Each row below holds a small network's activations on one input, seen along a few directions.
In each table, some parts of the input vary, and every possible input appears once, in random order.
Descriptions start from the smaller parts, as in this example, which fits no table here: one of 5 places around a ring, together with either a single point or (one of 2 separate values, together with one of 4 places along a line) or one of 11 places around a ring.
Shared parts are said once, and a part with two or three values counts as separate values.
In the rows, zero is written as 128.

Other details of the inputs vary at random and push rows far along two fixed directions, the same in every table; ignore that.

A family of inputs:
R1: [101 149 100 178 123  73 176 116  83  78  91 159 105  90]
R2: [118  74 119 101 160  54 124 102 152 160 131  95 121 144]
R3: [ 95 110 131 196 138  76 188 118 107  45 121 138 106 135]
R4: [139  77 128 100 130  81 134 100 158 160 126 106  90 108]
R5: [133 153 111  88 111 208  71 142 145 162 128 103 167 137]
R6: [155 128 100  75 114 177  74 143 111 154 151  76 179 146]
R7: [121 173 155 154 126 219 163 173  87  55 121 154 170 132]
R8: [127 184 144 154 104 208 150 183  78  74 133 155 152 122]
R9: [ 88 142 105 181 126  73 178 122  85  69 106 132 103 131]
R10: [120 203 102 170 102 210 124 155  95  70 114 161 181 137]
R11: [129 194 130 182  94 219 111 122  84  66  99 191 165 198]
R12: [142 140 119  82 135 209  76 135 162 152 131 113 194 150]
R13: [113 147 142 206 132  57 164  88 102 101 106 204  81 164]
R14: [137 131 131  88 101 210  70 143 160 153 142  98 147 132]
R15: [117 101 122 116 143  61 103 111 191 186 129 128 109 127]
R16: [152 134 126  87  99 204  59 146 164 162 158 106 156 136]
R17: [119  87 143 125 125  74 107 113 198 166 144 126  92 122]
R18: [127  79 113 107 149  52 116 113 147 164 140  93 114 133]
R19: [136 115 123 106 144  64 105 114 159 194 146 123 104 110]
R20: [112 131 114 192 108  64 177 118  92  70 123 165  93  83]
R21: [112 146  99 183 123  58 170 112  79  84  99 169 115  90]
R22: [151 150 117  79 126 198  85 141 133 169 146  98 162 119]
R23: [101 116 130 201 122  39 166  81  76  83  99 170  81 186]
R24: [128 100 132 106 171  65 123 104 177 179 137 124 116 119]
R25: [116  94 149 120 133  91 116 106 195 161 119 113  85 139]
R26: [158 102 129  74 118 207  93 135 135 138 146  57 156 157]
R27: [130 186 128 169  99 227 151 160  86  55 138 142 152 111]
R28: [155 128 161  61 130 219 102 161 141 168 138  91 150 143]
R29: [138  97 111  95 144  72 131  97 147 169 107 112 112 112]
R30: [118 111 150  89 164  76 139 126 156 193 111 116  95 136]
R31: [167 102 121  66 121 197  89 129 138 146 152  96 175 111]
R32: [174 104 119  74 106 190  85 136 133 153 162  97 168  98]
R33: [174 123 139  86 119 206  83 149 155 159 176  99 164 115]
R34: [ 83 149 159 181 126  88 188 149 100  81 108 162  75 107]
R35: [123 101 148  91 159  57 123 135 159 201 133 124 104 120]
R36: [ 87 122 124 191 112  80 181 125  95  58 119 128  85 123]
R37: [109 131 108 178 147  68 182 107  97  73  91 168 130 103]
R38: [147 135 140  58 152 200  97 158 134 173 134 110 185 142]
R39: [118 113 143  90 147  53 116 134 149 204 131 127  98 121]
R40: [108 119 144  90 148  77 126 133 142 192 122 119  91 118]
R41: [140 182 137 172 119 223 163 151  98  50 126 138 154 127]
R42: [119 195 114 170 122 219 144 143 105  62  92 150 173 152]
R43: [139 105 130 111 156  62 114 114 171 186 147 121 111 109]
R44: [173 134 132  78 109 201  71 148 148 169 180  99 155 115]
R45: [128  83 121  95 114  79 119 109 147 165 139 109  85  88]
R46: [146 169  92 155 114 192 145 146  67  64 113 153 191 102]
R47: [147 123 137  86 119 220  77 136 172 141 148 108 175 146]
R48: [108 160 128 193 158  82 190 116 116  82  95 160  97 122]
R49: [120 124 121 189 112  50 165  76  77 101  90 195  96 144]
R50: [126  79 167  95 143  63 123 139 173 193 149 119  83 113]
R51: [135 143 115 171 103 203 148 157  78  42 143 121 168 135]
R52: [ 99 119 119 198 114  60 175 125  95  61 132 137  86 123]
R53: [125  88 168  86 143  42 104  97 151 229 121 150  66 182]
R54: [136 170 136 171 125 217 156 150 104  50 140 150 172 123]
R55: [123  83 115  98 153  65 129 102 151 167 120  83 100 151]
Description of these inputs: one of 5 separate values, together with either a single point or (one of 2 separate values, together with one of 5 places around a ring).
Changing only the choice among 5 separate values turns R44 into R52. The same change can be made to R24. Which row results?
Answer: R2
Changing only the choice among 5 separate values turns R32 into R17. The same change can be made to R29. Which row results?
Answer: R42
Which other rows does R14 become when the choice among 5 separate values takes its other values? List them by row number.
Answer: R27, R34, R36, R45
Which other rows does R11 become when the choice among 5 separate values takes its other values? List them by row number.
Answer: R13, R23, R49, R53

A family of inputs:
R56: [131  62 131  90 139  32 116 112 166 194 153  99  83  93]
R57: [ 93 154 133 190 132  77 170 123 111  90 101 174  94 129]
R58: [127 179 109 189 108 224 163 163  78  13 127 134 185 108]
R59: [125  68 134  91 136  45 114 107 182 190 152  94  78  88]
R60: [149 149 138  83 129 202  88 149 149 170 136 121 163 135]
R61: [152 130 119  86 120 196  87 127 121 143 132 112 170 162]
R62: [159 115 116  89 111 191 106 141 121 130 149  84 158 119]
R63: [ 99 142 133 196 130  76 172 109 108  85 107 173  96 148]
R64: [101 138 116 179 145  75 192 133  92  70 108 143 108 101]
R65: [106 157 123 201 126  80 170 114  96  77  99 179 108 134]
R66: [158 142 107  86 116 205  84 130 113 144 127 114 186 148]
R67: [117  82 154  94 142  51 105 108 184 204 135 115  78 148]
R68: [147 146 152  91 129 210  97 150 144 154 138 121 158 150]
What is each input in this table made of?
Answer: either one of 5 separate values or (one of 2 separate values, together with one of 4 places along a line)
List by row number the other inputs of the same sort as R64.
Answer: R56, R58, R59, R62
Which other rows does R60 become when the choice among 2 separate values takes its other values? List them by row number.
Answer: R68
Which other rows does R57 become when the place on the line of 4 takes its other values? List them by row number.
Answer: R60, R65, R66
